A small network was shown many inputs. Here are its activations along a few directions, one row for each input.
Each table varies a few parts of the input and shows all the possible inputs, shuffled.
A made-up example of a description, with smaller parts first: line(4) and (point or (values(2) and ring(5)) or ring(11)).
Shared parts are said once, and a part with two or three values counts as separate values.
In the rows, 128 means zero.

Other details of the inputs vary at random and push rows far along two fixed directions, the same in every table; ignore that.

Rows:
R1: [149 137 120 136 135 154 120 141 133 122 119]
R2: [132 128 143 136 129 151 142 135 143 123 131]
R3: [ 55 167  97 123 134 121 153 197 104 197 124]
R4: [122 129 159 137 136 120 146 110 131 119 147]
R5: [134 136 148 137 137 120 131 117 128 122 144]
R6: [150 140 136 122 139 126 106 113 108 130 138]
R7: [137 136 140 138 139 124 128 118 126 122 140]
R8: [119 131 158 137 134 119 154 114 130 108 144]
R9: [147 135 124 137 132 155 126 142 138 125 123]
R10: [135 133 145 126 146 122 117 108 108 119 128]
R11: [153 139 122 124 138 155 110 136 126 127 114]
R12: [134  52 108 107  70 109 121  93 192 107 117]
R13: [142 131 124 133 136 155 121 135 123 118 117]
R14: [135 136 151 134 129 124 135 114 132 130 156]
R15: [138 137 150 137 130 122 127 117 128 131 151]
R16: [127 131 151 139 138 120 133 113 120 115 139]
R17: [148 138 134 134 137 126 116 118 117 128 141]
R18: [ 49 165 104 119 129 120 163 189 106 199 133]
R19: [147 138 118 132 134 155 117 137 128 119 120]
R20: [124 135 159 135 129 120 143 108 134 124 153]
R21: [135  56  98 111  72 106 119 104 190  94 103]
R22: [ 46  45   7  57  59  50 103 146 154 186  75]
R23: [157 141 119 126 140 155 105 133 122 132 106]
R24: [138 133 123 133 133 154 129 138 123 107 113]
R25: [159  68  90  96  88  85  76  75 154 118 113]
R26: [131 133 142 137 141 121 136 117 116 105 129]
R27: [159  56  80 105  74 115  98 105 184 113 111]
R28: [160 137 120 121 135 156 107 137 121 134 120]
R29: [140 132 125 136 133 153 133 142 129 110 111]
R30: [ 61 150  89 120 135 123 150 191 100 190 114]
R31: [148 134 135 136 124 151 126 140 141 134 135]
R32: [137 136 137 135 127 152 138 137 148 124 134]
R33: [132 135 158 133 125 122 138 109 130 132 159]
R34: [128 131 146 139 138 121 142 118 120 108 134]
R35: [148 135 124 127 139 154 116 134 118 119  99]
R36: [ 64 163  99 120 138  98 143 173  84 199 140]
R37: [128 135 140 134 141 122 132 113 110 102 131]
R38: [131 129 147 139 140 123 134 115 121 119 137]
R39: [134 132 134 137 128 150 138 141 132 108 118]
R40: [133 138 145 137 137 121 128 116 125 118 142]
R41: [ 55 169 104 114 156  95 133 162  62 196 116]
R42: [151  70  93  99  94  84  81  72 159 110 106]
R43: [125 130 154 138 137 117 144 117 123 107 137]
R44: [ 39  40  22  70  58  18 114 121 155 171  97]
R45: [129 131 143 136 125 150 151 138 143 112 127]
R46: [156 135 119 132 132 155 117 142 128 130 125]
R47: [152 132 125 127 142 154 109 131 118 131 102]
R48: [121 131 157 141 135 116 146 116 127 108 139]
R49: [145 134 136 132 123 153 133 138 144 133 141]
R50: [146 140 132 131 136 128 113 114 111 125 142]
R51: [131 135 145 125 145 120 124 111 107 108 125]
R52: [143 134 128 125 137 154 122 137 121 113 106]
R53: [138 130 130 137 131 154 139 142 133 112 116]
R54: [142 137 128 136 130 151 126 140 137 121 126]
R55: [141 138 142 135 132 124 122 116 121 127 147]
R56: [124 130 159 141 137 118 138 112 128 120 142]
R57: [136 137 141 127 147 121 117 107 104 113 117]
R58: [128 137 153 136 134 122 141 113 137 122 150]
R59: [138 140 134 133 141 125 119 113 116 117 137]
R60: [142 140 138 124 145 123 111 111 114 123 131]
R61: [ 55 155  95 120 135 121 151 191  96 188 117]
R62: [ 52 158 101 119 146  94 144 162  76 181 129]
R63: [151 131 132 132 127 151 125 142 134 131 135]
R64: [150 135 127 133 127 153 122 140 132 128 131]
R65: [ 57 168 105 117 128 123 159 192 100 209 141]
R66: [130 137 152 140 134 119 133 115 134 122 145]
R67: [138 127 139 137 133 149 133 139 136 123 125]
R68: [126 130 150 135 120 148 153 132 140 114 130]
R69: [118 128 166 137 131 119 148 104 128 121 151]
R70: [144 129 126 136 137 154 125 139 129 121 116]
R71: [116 130 165 136 128 118 156 109 127 110 147]
R72: [143 134 132 136 130 150 128 141 140 124 128]
R73: [127 128 154 139 138 119 137 114 123 118 141]
R74: [165 138 118 123 137 155 102 133 117 139 113]
R75: [139 139 136 137 141 123 122 117 121 119 135]
R76: [154 136 117 129 132 156 113 138 122 126 127]
R77: [128  61 110 111  85  79 119  81 167  86 119]
R78: [142 135 146 135 131 123 125 118 123 129 149]
R79: [140  52  99 110  75 108 111 100 192 105 108]
R80: [135 129 138 136 129 148 140 142 135 111 121]
Description of these inputs: values(2) and line(4) and line(10).
Q: Changing only the line(4) part turns R26 into R44. The same change can be made to R39. Which row results?
A: R61
Q: Changing only the line(4) part turns R73 into R43. The same change can be made to R70. Which row results?
A: R29
Q: Changing only the line(4) part turns R13 into R76. The same change can be made to R79. Which row results?
A: R31
Q: Which other rows does R19 become when the values(2) part takes its other values? List them by row number.
A: R59
Q: Start at R65 and move only the line(4) part, one step at a time. The first step leads to R18. Which rows follow, in order?
A: R12, R68
Q: Which other rows does R3 become when the values(2) part takes its other values? List them by row number.
A: R66
Q: Start at R25 and move only the line(10) part, one step at a time. The first step leads to R6. Which rows follow, in order?
A: R50, R17, R36, R55, R78, R15, R14, R33

Rows:
R81: [168 114 171 146 126 134 131  87 152  80 148]
R82: [ 77 137  82 108 121 110 130 169 108 181 115]
R83: [105  83  77 100  94  85 109 118 145 140 112]
R84: [ 82 105  74 104  99 106 131 159 140 164 106]
R85: [140 177 174 153 169 153 141 131  94 120 147]
R86: [102  76  88  99  88  76 116 105 151 132 117]
R87: [138 189 164 152 177 166 138 151  82 138 140]
R88: [202  73 135 131  97 156 105  85 188  65 116]
R89: [153 136 132 134 136 150 119 130 127 121 126]
R90: [ 86  79  94 104  85  70 132 111 156 138 127]
R91: [198  91 161 137 117 135 106  65 164  62 133]
R92: [139 187 154 147 170 170 136 158  91 143 134]
R93: [ 38 159 112 119 136  90 164 171  93 191 139]
R94: [164 128 146 135 138 143 114 108 130 105 129]
R95: [129 185 153 151 165 177 148 171  99 141 133]
Q: What is each input in this table made of?
A: values(3) and line(5)
Q: Changing only the values(3) part turns R89 into R92. The same change can be made to R83. Which row results?
A: R94
Q: Which other rows does R88 become when the values(3) part takes its other values? List them by row number.
A: R84, R95

Rows:
R96: [185 118 166 151 118 181 134 112 182  65 112]
R97: [ 95 128 150 126 123 114 155 133 109 143 140]
R98: [102 139 120 115 148 126 127 138  99 125  97]
R99: [116 151 121 130 147 100 108 134 104 144 119]
R100: [197 123 149 158 135 151 110 101 129  79 143]
R101: [103 141 145 120 123 112 151 132 122 150 150]
R102: [119 130 112 124 127 152 129 156 120 156 132]
R103: [111 139 107 123 130 140 144 151 103 128 121]
R104: [189 108 163 168 140 161 127 114 167  81 124]
R105: [136  56  88  88  97  96  81  84 154 130  86]
R106: [193 135 174 151 136 190 122 120 170 111 122]
R107: [104 152 121 112 143 122 123 138 107 128 103]
R108: [127 152 111 116 122 142 118 145 114 163 138]
R109: [116 131 110 140 138 126 135 160 119 140 140]
R110: [113 140 123 147 135 125 141 165 148 152 123]
R111: [181 102 162 153 125 180 134 110 174  61 107]
R112: [191 126 192 146 133 147 130  75 155  74 159]
R113: [ 94 130 148 130 129 111 153 131 110 140 140]
R114: [189 149 172 134 159 166  94  93 123 109 120]
R115: [115 153 111 114 134 125 132 142 105 132 118]
R116: [123 149 108 134 126 116 120 147 112 144 143]
R117: [127 135 113 114 141 132 114 135  96 162 119]
R118: [ 88 135 134 142 145 104 143 120 111 135 139]
R119: [ 91 133 144 134 134 109 150 127 110 137 140]
R120: [104 134 110 127 126 148 151 164 120 124 123]
R121: [190 134 160 140 152 167 123 102 117  69 120]
R122: [120 144 113 119 123 152 123 159 131 161 140]
R123: [125 137 110 121 126 143 121 143 103 158 129]
R124: [145  30  53  90  55  49  73  76 186 107 108]
R125: [ 95 150 136 131 139 102 143 121 125 144 150]
R126: [134  43  61  99  79  61  88  92 159 115 105]
R127: [ 95 151 131 136 144 100 139 117 125 143 150]
R128: [114 151 107 119 118 138 140 150 115 131 128]
R129: [104 139 150 117 120 114 154 137 121 151 149]
R130: [100  25  82  97  62  50 112  68 187 105 115]
R131: [197 154 164 136 153 172 104 104 118 114 137]
R132: [113 128 125 133 132 155 139 159 136 167 107]
R133: [106 146 109 124 118 148 148 164 131 128 130]
R134: [ 98 146 138 127 132 104 145 124 125 144 150]
R135: [119 145 111 136 133 125 130 162 130 144 147]
R136: [115 139 119 132 154 105 115 135  95 141 112]
R137: [ 96 126 154 122 121 116 157 138 110 142 139]
Q: Changing only one part turns R122 into R102. The same change can be made to R129. Which row results?
A: R137
Q: Changing only one part turns R105 into R114. The same change can be made to R136. Which row results?
A: R99
Q: What is each input in this table made of?
A: values(2) and (line(6) or (values(3) and line(5)))
Q: Which other rows does R96 become when the line(5) part takes its other values? List them by row number.
A: R107, R115, R128, R133
Q: Which other rows does R110 become when the values(2) part takes its other values? List them by row number.
A: R104

Rows:
R138: [144 124 134 132 128 137 126 123 137 116 126]
R139: [146 125 133 128 127 138 122 121 133 117 126]
R140: [112 231 172 160 202 175 155 185  50 168 146]
R141: [144 124 134 131 126 138 126 123 136 116 127]
R142: [144 124 133 130 127 139 125 122 136 116 127]
R143: [ 71 161 136 133 146  92 156 144  92 157 152]
R144: [ 91 118  89 108 113 102 125 144 121 161 117]
R145: [ 88 109  90 110 107 102 132 147 134 155 117]
R146: [125 121 158 133 132 109 138  98 128 108 140]
R147: [143 123 134 132 125 139 128 124 138 116 129]
R148: [145 125 133 131 130 136 120 120 134 116 125]
R149: [ 88 115  91 112 109 102 131 147 131 156 117]
R150: [146 125 131 130 129 137 120 120 132 117 127]
R151: [145 126 132 129 128 137 120 120 133 116 126]
R152: [131 124 156 134 126 114 135 103 137 119 150]
R153: [145 125 133 129 126 139 123 121 134 116 127]
R154: [142 123 135 134 127 138 127 124 139 116 128]
R155: [143 124 134 132 125 139 127 123 137 116 128]
R156: [149 125 131 129 130 134 117 119 128 118 127]
R157: [ 90 119  90 111 116 103 126 145 124 158 117]
R158: [142 122 135 132 125 140 129 125 138 115 129]
R159: [ 89 114  90 109 111 102 129 145 130 157 116]
R160: [144 124 133 131 128 137 123 121 135 116 126]
R161: [146 125 133 130 129 136 121 121 134 117 125]
R162: [147 124 131 131 130 135 118 119 130 119 126]
Q: What is each input in this table made of?
A: values(3) or (values(2) and line(11))
Q: Which other rows does R156 become when the values(2) part takes its other values? List them by row number.
A: R140

Rows:
R163: [131 147 146 140 146 143 136 134 117 125 133]
R164: [142  94 114 117 105 115 114 106 151 115 121]
R165: [137 146 136 137 141 149 132 143 119 129 130]
R166: [139 143 149 137 143 143 132 125 121 121 133]
R167: [135 146 148 141 146 144 136 129 118 121 132]
R168: [116  89 105 114  99  97 124 114 151 123 123]
R169: [ 66 173 109 123 146 127 152 190  87 193 130]
R170: [151 130 149 137 136 142 126 113 129 111 132]
R171: [131 145 150 139 145 137 137 130 116 124 138]
R172: [149 132 153 139 136 131 128 107 128 109 141]
R173: [142 137 128 130 133 149 124 136 126 124 122]
R174: [142  66  84 104  83 107 103 104 173 111 104]
R175: [135 144 152 141 145 137 137 125 117 119 136]
R176: [ 57 171 117 126 145 119 159 181  90 188 133]
R177: [143 140 155 139 140 133 132 113 122 114 144]
R178: [126 144 140 139 139 138 138 137 119 127 133]
R179: [133  90 116 118 104 100 114 102 152 115 125]
R180: [131 147 153 140 144 132 138 122 117 120 141]
R181: [140 146 145 139 145 146 131 133 120 123 131]
R182: [143 150 137 139 145 156 128 144 118 128 127]
R183: [143 140 139 134 139 149 127 134 121 123 128]
R184: [150  88 117 117 103 115 109 100 156 107 117]
R185: [134  81  86 107  92 111 103 114 160 123 108]
R186: [127 151 153 140 149 135 138 128 114 124 143]
R187: [133 135 119 127 130 140 122 139 123 135 121]
R188: [159 130 141 135 135 150 120 121 130 113 128]
R189: [ 55 172 122 126 145 108 160 174  88 185 141]
R190: [135 146 155 138 143 135 135 120 117 116 141]
R191: [121 152 149 141 144 131 142 133 113 127 143]
R192: [151 130 152 139 136 135 127 110 128 110 137]
R193: [133  92 108 113 101 111 115 110 152 115 116]
R194: [139  98 101 112 104 121 110 118 153 120 113]
R195: [146 138 149 139 140 143 129 119 125 115 135]
R196: [147  91 102 114 100 122 108 111 157 114 114]
R197: [136 143 140 138 138 142 133 136 122 124 130]
R198: [ 42 123  56  95 102  89 138 181 117 201 108]
R199: [142 145 146 140 144 145 131 130 121 120 129]
R200: [141 145 139 137 143 151 129 139 120 126 130]
R201: [ 35 114  72  98 101  68 145 163 119 193 121]
R202: [129 138 145 133 136 123 133 119 123 122 139]
R203: [146 143 140 135 143 150 126 133 122 124 129]
R204: [136  89 118 116 102 103 116  98 155 111 125]
R205: [130 128 126 128 129 127 122 128 127 129 124]
R206: [144 140 136 135 140 147 123 133 121 126 128]
R207: [139  97 115 116 107 115 114 108 151 116 118]
R208: [141  87 119 117 101 105 115  95 154 108 127]
R209: [ 41 117  67  96 101  77 140 169 121 194 113]
R210: [135 141 146 136 139 142 133 127 120 119 131]
R211: [154 138 142 136 140 151 123 127 125 119 131]
R212: [143 146 142 139 146 152 130 136 118 125 128]
R213: [127 134 133 132 134 130 128 127 123 129 130]
R214: [137 148 131 137 140 152 131 147 118 130 126]
R215: [125  82 107 112  95  88 114  96 159 116 126]
R216: [127  90 115 113 100 103 120 104 149 113 122]
Q: Changing only one part turns R185 into R182. The same change can be made to R215. Which row results?
A: R186
Q: Changing only one part turns R167 into R210. The same change can be made to R212. Which row results?
A: R183
Q: What is each input in this table made of?
A: line(6) and line(9)
Q: Which other rows does R209 become when the line(9) part takes its other values? List them by row number.
A: R164, R181, R184, R193, R197, R199, R205, R207
Q: Which other rows does R164 become when the line(6) part takes its other values? List them by row number.
A: R177, R195, R196, R208, R211
Q: Start at R214 and move only the line(6) part, one step at a time. The first step leads to R165. Which rows follow, in order?
A: R197, R178, R168, R191
